data =
[[132 133 129 127 135 126 127 127 134 127 128]
 [128 127 126 125 104 127 127 126 123 121 130]
 [130 129 133 126 137 125 125 124 128 127 133]
 [131 132 129 127 116 127 127 127 131 126 126]
 [129 128 133 126 119 126 125 125 125 126 131]
 [129 127 131 126 120 126 125 125 124 125 132]
 [130 131 122 126 127 126 128 127 130 122 130]]
The entry in the top-left corner is 132
The last entry of the smallest entry's row: 130
The smallest entry in the first column is 128
The 1st entry on the diagonal from the top-right corner is 128
Report the 2nd smallest entry.
Answer: 116
The bottom-right entry -> 130
Report the fourth entry from the end, reading row by row.
Answer: 127
The bottom-left entry: 130
Report the third largest entry.
Answer: 134
Report the centre entry.
Answer: 127
The third entry on the diagonal from the top-right corner is 128
The 5th entry in reading order: 135
The bottom entry of the column that holds the smallest entry is 127
Report the 3rd smallest entry.
Answer: 119
Report the entry just right of the centre entry.
Answer: 127
The entry just left of 119 -> 126
Report the smallest entry in the first row.
Answer: 126
Report the entry just left of 123.
Answer: 126
Report the entry just left of 134.
Answer: 127
Report the fourth entry, reading row by row.
Answer: 127
Report the entry directly below the smallest entry.
Answer: 137
The last entry of the largest entry's row: 133
The entry just right of the smallest entry is 127

m =
[[117 139 113 140 130 134 127 111]
 [124 128 112 136 100 120 138 122]]
The entry directly below 130 is 100
The entry in the top-left corner: 117
The entry just right of 124: 128
The entry in the bottom-left corner: 124
The entry just right of the largest entry: 130

Read these off the table that follows.
1) Report the entry just right of the smallest entry.
2) Report the entry just right of 135.
3) Report the entry directly above the smallest entry.
4) Report the second largest entry.
5) Report the entry directly below 125.
6) Report the entry just right of 119.
7) Report the fifth-last entry, reading row by row.
8) Report the smallest entry in the first row.
[[121 127 115 128 138 126 131 120 132 124 122 131 121 150 148 123]
 [122 127 118 125 136 117 129 128 122 122 124 129 119 129 130 120]
 [117 127 107 122 145 105 130 129 113 115 121 132 109 131 135 111]]
1) 130
2) 111
3) 117
4) 148
5) 122
6) 129
7) 132
8) 115

x = [119 146 135 119 120 125 103 139 136]
The 2nd entry from the end: 139
The last entry: 136
The 1st entry from the left -> 119

Questions about the grid below.
1) Read off the entry just left of 108.
2) Read off the entry just right of 132.
3) Read off the maximum.
4) Read off the entry just right of 127.
5) Read off the entry just right of 139.
((115, 132, 108, 139, 105), (111, 129, 134, 127, 134))
1) 132
2) 108
3) 139
4) 134
5) 105

[[132 127 129 128 126 130 121 126 127 128 126 131 127 127 130 126]
 [136 129 127 125 125 133 129 123 130 133 133 132 128 130 134 128]
 [118 129 129 123 129 121 151 140 132 129 132 114 132 142 116 131]
 [132 127 127 131 131 132 125 124 131 131 128 130 126 127 131 127]
 [126 126 128 131 134 129 133 129 132 130 129 122 128 133 124 130]
 [135 129 127 122 125 133 138 126 133 136 136 128 128 137 131 129]
 [127 127 127 134 133 132 120 123 127 127 127 130 127 122 131 131]
 [133 128 128 127 126 133 126 125 128 131 131 130 129 129 132 130]
 [128 128 129 127 127 130 128 128 127 128 131 127 130 130 129 131]
 [136 128 128 122 126 133 140 127 134 137 136 126 129 141 129 128]
 [120 126 132 127 129 121 137 139 129 126 126 117 130 138 116 127]
 [134 129 126 124 125 133 133 124 131 134 134 130 128 132 132 129]
 [121 127 130 127 129 125 136 135 128 127 130 119 131 135 121 131]
 [130 126 128 132 130 131 117 124 126 126 126 132 128 123 132 128]
 [124 127 130 127 128 126 133 133 128 128 129 122 131 134 123 130]]
Rows and columns are numbered from 1.
Report the entry at row 3, column 2.
A: 129
The entry at row 3, column 1 is 118
Report the entry at row 1, column 3.
A: 129
Report the entry just left of the largest entry.
A: 121
The top entry of the column that holds the smallest entry: 131
The entry in row 1 and column 2: 127
The entry at row 1, column 1 is 132
The bottom-right entry: 130
The entry at row 2, column 1 is 136
The smallest entry is 114
Report the bottom-left entry.
A: 124
The entry just right of the smallest entry: 132
Report the entry at row 3, column 3.
A: 129
The largest entry: 151
Report the entry directly below the smallest entry.
A: 130
The entry directly above the largest entry is 129
Report the entry just right of the largest entry.
A: 140
Report the top entry of the column that holds the largest entry.
A: 121
The entry just left of the smallest entry: 132
The top-right entry -> 126
